A small network was trained on made-up records. Each row is its average activation on records with the value named, seen along a few directions.
Values that are neighbours, or in one group, have similar rows; names and order tell nothing.
In the rows, zero is written as 500.
Strong random noise was added to every row along 3 fixed directions; ignore it. To show where, here is one row again and again, with new noise each time:
[447 689 490 507 436 544 412 352 441 548 473 549 411 420 489 376 648 630]
[331 638 639 486 270 626 490 520 492 472 368 617 514 485 447 287 565 529]
[452 721 594 666 725 599 650 272 588 287 362 195 464 382 626 510 842 388]
[634 407 502 342 562 382 479 509 525 515 570 461 413 483 409 491 368 542]
[609 471 497 394 584 412 484 453 519 501 549 434 408 461 444 491 452 543]


Values of TOB:
baga: [605 448 630 423 610 442 563 600 602 390 457 388 539 530 424 453 325 364]
meb: [452 789 465 501 437 514 354 278 393 525 518 614 385 385 525 311 644 656]
kezuv: [459 209 537 403 474 495 639 668 631 384 415 452 603 590 545 652 453 346]
fiz: [274 733 287 654 210 616 237 291 311 774 562 783 387 424 621 494 857 787]
gobo: [275 679 661 469 349 647 491 496 558 374 281 640 557 428 552 293 524 434]
boro: [519 306 494 560 466 478 496 598 472 584 565 528 535 580 576 605 489 497]
ruveg: [369 694 479 505 486 576 515 333 477 487 359 573 461 426 650 432 715 537]
mufos: [548 615 557 623 708 535 650 437 553 358 434 327 602 453 489 471 526 420]
dud: [505 455 647 648 446 558 589 700 538 333 477 438 649 595 404 425 301 342]
ribi: [232 694 499 738 125 757 409 584 330 612 411 710 676 573 489 373 677 547]
gedu: [388 435 495 653 366 625 569 650 491 542 492 551 639 613 502 584 486 447]
soke: [189 609 547 498 290 649 500 528 451 565 300 697 557 524 572 409 669 507]
nufod: [360 617 401 734 466 605 469 337 460 570 516 506 476 439 688 640 865 528]
fufad: [453 772 503 675 474 632 490 438 423 485 472 510 544 512 467 373 570 514]
The values of TOB form a ring.
Question: Going along TOB from ribi by way of its neighbour gedu, in what order are gobo, soke, nufod, fufad met?
Answer: nufod, soke, gobo, fufad
Question: List every value one step from baga, in the order listed.
Answer: meb, mufos

Values of RALU:
sukez: [988 490 241 405 933 172 280 263 449 624 835 326 244 376 424 608 370 727]
beva: [375 822 346 467 556 529 415 152 386 608 499 627 284 269 615 430 802 652]
bega: [614 111 479 380 742 325 680 632 601 516 648 326 485 563 521 842 342 341]
nad: [461 506 384 663 495 497 478 404 471 594 585 490 457 473 599 663 749 527]
veno: [579 394 411 597 502 506 412 510 423 603 579 375 527 600 484 617 582 564]
bazib: [567 631 542 584 565 560 565 512 445 436 522 435 564 513 436 416 387 517]
fak: [568 276 659 246 558 407 596 610 686 278 411 395 524 520 461 493 321 375]
voda: [689 494 460 404 578 346 454 547 466 511 610 518 467 534 281 412 210 583]
lom: [574 585 496 330 401 487 313 473 423 566 518 678 482 450 389 267 330 652]
roke: [478 781 350 881 578 616 373 258 358 599 543 502 507 492 651 510 794 631]
buno: [555 451 152 276 265 325  97 414 333 967 687 930 286 465 470 509 454 910]
vopur: [209 312 710 501 355 655 726 729 667 315 320 539 636 547 582 580 504 232]
bezet: [482 538 449 748 594 544 575 389 495 512 504 332 555 520 651 661 709 461]
vesan: [544 660 584 470 704 515 653 417 573 275 336 218 472 414 560 471 616 310]
The values of RALU form a ring.
Question: Going along RALU from lom by way of its neighbour vesan, in what order are sukez, beva, voda, vopur met?
Answer: beva, vopur, voda, sukez
Question: List every value one step from bezet, in the order listed.
Answer: nad, veno
Question: What is the length, in steps, of the shortest route from fak to bazib?
Answer: 5

Values of ZAN:
fabu: [483 749 530 643 535 672 434 486 472 381 302 380 505 518 498 299 679 490]
fipog: [445 664 720 575 810 622 808 426 727  78 184  93 609 346 571 493 728 243]
sunos: [549 452 337 660 476 483 388 503 399 663 610 485 518 626 534 615 599 594]
diz: [516 501 211 447 309 420 219 378 281 855 675 674 328 494 563 600 719 786]
gesop: [497 503 482 830 715 573 581 396 590 400 432 182 524 509 678 688 885 393]
bofan: [198 852 539 539 418 663 522 219 487 439 340 594 464 330 677 360 759 484]
ripel: [568 382 478 580 481 447 576 602 534 549 642 532 650 578 424 619 257 505]
mam: [808 487 244 487 785 317 303 294 329 621 794 521 422 441 331 575 287 696]
ropo: [546 328 791 206 454 499 745 698 665 300 417 483 556 545 405 383 182 301]
miko: [499 350 380 411 551 403 428 443 548 606 540 507 371 456 640 679 677 555]
pere: [476 365 563 327 532 437 605 488 613 479 520 433 401 478 632 626 566 372]
zike: [214 476 643 416 437 532 687 519 660 275 267 495 552 445 619 526 587 292]
vupel: [557 841 513 597 644 521 482 244 429 396 379 307 369 398 546 322 827 576]
lanis: [585 501 369 633 543 492 369 491 378 708 723 543 491 541 495 655 479 583]
kaguv: [579 522 477 526 399 538 360 624 398 616 520 680 499 512 309 252 277 636]
masen: [735 380 340 425 617 268 423 498 410 659 829 615 467 510 382 639  89 644]
The values of ZAN form a ring.
Question: Going along ZAN from sunos by way of its neighbour lanis, in what order are diz, gesop, ripel, miko, pere met?
Answer: ripel, pere, miko, diz, gesop
Question: List every value one step from ropo, in the order listed.
Answer: fipog, bofan
Question: List every value one step from kaguv, in the order listed.
Answer: fabu, mam

Values of VERI:
tamok: [525 410 447 423 430 459 416 554 470 600 504 554 481 536 492 547 539 540]
gari: [465 530 488 451 547 461 561 435 549 456 484 514 485 426 536 506 495 520]
vin: [611 559 474 632 661 447 508 424 468 508 593 374 471 484 504 566 498 488]
fof: [482 587 457 409 488 482 460 406 506 489 495 555 434 438 532 442 517 584]
tofav: [521 640 539 564 524 547 524 477 457 469 472 431 544 507 434 421 543 472]
geti: [424 475 510 510 440 546 534 479 541 462 436 487 501 475 564 560 624 452]
pusa: [529 642 488 656 610 552 496 402 467 444 491 405 524 497 538 478 584 511]
razu: [521 466 454 414 519 426 490 445 509 544 583 550 449 453 552 553 400 537]
zivut: [432 518 481 613 411 592 473 507 443 578 495 571 517 542 547 503 615 545]
rakos: [495 438 536 557 439 508 550 599 502 522 559 547 565 564 437 524 370 453]
vuduk: [343 532 546 478 379 575 518 510 486 506 440 595 521 470 538 496 561 467]
peba: [462 726 374 770 666 565 471 235 429 554 546 365 465 439 674 598 856 554]
lerom: [569 423 582 408 659 465 622 535 636 299 430 340 492 466 475 520 456 354]
sepa: [750 313 558 399 743 364 597 593 637 363 509 274 520 535 432 554 283 389]
vifo: [593 284 641 343 630 454 648 679 629 300 426 338 548 551 414 509 308 298]
luni: [479 434 418 537 460 480 401 509 451 619 534 525 451 527 522 542 577 577]
The values of VERI form a ring.
Question: Going along VERI from fof by way of its neighbour lerom, in what order are geti, razu, zivut, rakos, vifo met?
Answer: vifo, rakos, zivut, geti, razu
Question: List every value one step from tofav, in the order listed.
Answer: pusa, sepa
Question: What is the length, in steps, of the shortest route from gari to luni?
Answer: 5
